These are the activations of a small neural network, seen along a few directions. Each row is one input.
In each table, some parts of the input vary, and every possible input appears once, in random order.
A made-up example of a description, with smaller parts first: one of 4 places along a line, together with either a single point or one of 9 places around a ring or (one of 3 separate values, together with one of 8 places around a ring).
Shared parts are said once, and a part with two or three values counts as separate values.
In the rows, 128 means zero.

Other details of the inputs vary at random and push rows far along three fixed directions, the same in every table; ignore that.

A family of inputs:
r1: [100  97 127 142 119 117 117 136  81 130 113]
r2: [180 165 128 129 121 152 142 116 214 136 130]
r3: [126 174  91 155 103 133 126  67 149 139 180]
r4: [ 92 111 118 113 126 123 128 136  84 113 124]
r5: [174 151 166 133 135 138 146 128 194 160 114]
r6: [ 95 104 103 139 110 123 110 129  91 118 120]
r7: [ 89 113 122 121 123 119 125 142  82 113 133]
r8: [160  91 167 109 137 132 146 183 134 121  60]
r9: [179 143 203 108 173 126 160 138 171 166 104]
r10: [166 159 167 106 146 142 156 132 191 148 124]
r11: [105  95 125 143 122 112 116 132  75 127 115]
r12: [ 88 123   4 131  75 159  68 104 148  73 149]
r13: [149 111  57 102 125 165  73 166 202  67 119]
r14: [ 97 105 117 135 111 121 123 131  81 123 114]
r15: [ 96 117 105 120 119 124 127 141  89  98 140]
r16: [141 157 149 154 131 111 151  87 116 165 151]
r17: [165  96 145 118 131 137 131 183 147 109  76]
r18: [119 166 145 140 139 114 147  88 116 154 175]
r19: [135 154 158 144 132 112 156  82 110 170 140]
r20: [151 101 140 113 118 144 133 182 157 109  77]
r21: [105 176  40 139 106 152  77  63 184 116 205]
r22: [116 153 170 131 149 109 154  93 103 171 149]
r23: [145  93 161 103 153 136 119 185 146 120  82]
r24: [152  91 157 125 129 135 123 188 151 121  76]
r25: [151  98 151 118 124 139 132 185 151 115  74]
r26: [125 150 172 135 156 105 149  90  99 172 153]
r27: [116 158 161 127 145 114 154  90 105 166 151]
r28: [130 162 148 140 149 111 142  84 114 162 173]
r29: [112 105 123 135 114 115 139 140  72 114 115]
r30: [ 95 107 135 133 133 109 124 145  70 117 139]
r31: [126 165 103 163 111 127 120  73 145 147 178]
r32: [103 104 147 111 139 111 144 145  66 121 111]
r33: [103 110 125 121 134 114 130 142  71 111 131]
r34: [185 156 161 136 136 140 147 127 203 153 121]
r35: [106 101 117 139 118 116 118 131  82 120 114]
r36: [164 158 157 115 148 142 138 128 199 148 131]
r37: [ 97 112 124 124 126 117 129 146  78 107 136]
r38: [147 119  35  94 113 175  74 159 211  54 124]
r39: [112  99 117 148 119 113 117 138  79 119 124]
r40: [120 169  79 125 125 140 109  68 157 129 177]
Description of these inputs: one of 2 separate values, together with one of 4 places along a line, together with one of 5 places around a ring.
Changing only the choice among 2 separate values turns r16 into r13. The same change can be made to r1. Which row results?
Answer: r23
Changing only the choice among 2 separate values turns r2 into r15. The same change can be made to r5. Which row results?
Answer: r36
Which other rows does r2 become when the place on the ring of 5 takes its other values? List them by row number.
Answer: r8, r12, r20, r29
Which other rows does r9 become when the place on the line of 4 takes its other values? List them by row number.
Answer: r26, r32, r40

A family of inputs:
r41: [121 134 120 118 126 129 140  86 106 171  98]
r42: [167 108 127 135 119 141 103 158 218 106  84]
r43: [108 112 103 148  98 120 124  93  68 112 138]
r44: [105  70 118 104 149 110 104 165  75  78  92]
r45: [145  92  63 130  95 161  95 151 138  83 113]
r46: [ 94 145  75 108 116 156 109 112 128 101 184]
r47: [137 150  71 118 141 126  97 102 155 113 159]
r48: [109 163  92 104 133 135 117  95 172 100 168]
r49: [104 129 129 136 134 132  93  95 128 134 160]
r50: [112 148 143 135 113 111 167 108 114 121 132]
r51: [123 131 115 118 141 133 110  86 112 121 155]
r52: [140 111 165  83 161 119 146 208 138 103  88]
r53: [129 137 191 135 168 103 135 112 135 162 129]
r54: [135 143 182 138 168  97 136 128 132 172 136]
r55: [172 132 192 155 129 134 152 131 160 179 118]
r56: [ 93 123 132 139  96 123 161 128  59 124 147]
r57: [137 161 177 109 161 119 173 142 122 160 149]
r58: [132 142  83 168  99 138 101 116 160 134 154]
r59: [155 153 110 153 100 153 101  85 209 135 149]
r60: [140 128 168 147 133  96 167 101  89 143 111]
r61: [132  87 129 146 115 114 109 187 128 109  82]
r62: [100 112  95 125 132 129 109 106  67 121 164]
r63: [176 166 112 119 158 145 122 110 183 148 156]
r64: [159 150 136 148 128 107 151 108 126 146 125]
r65: [141 142  95 156 111 126 134 107 106 135 146]
r66: [111  97 149 122 116 102 160 194  74  99  85]
r67: [146 121 100  69 116 180 122 174 219 108  55]
r68: [134 166 111 139 106 137 154 123 143 130 153]
r69: [ 79  66  82 120 101 142  77 165 108 114  62]
r70: [152 105 181 107 119 142 162 181 138 104  76]
r71: [ 94 110 175 145 149 111 131 125  58 165 150]
r72: [ 75 136 115 108 123 127 126 102  84 107 170]
r73: [168 153 188 135 171 126 137 138 171 185 136]
Changing only one part turns r42 into r50. The same change can be made to r73. Which row results?
Answer: r57
Describe the family of inputs behind these rows.
Answer: one of 3 separate values, together with either a single point or (one of 2 separate values, together with one of 5 places around a ring)
Which other rows agree with r44 in the choice among 3 separate values? List them by row number.
Answer: r41, r43, r45, r47, r51, r60, r62, r63, r64, r65
Which other rows does r48 become when the choice among 2 separate values takes its other values? List them by row number.
Answer: r50
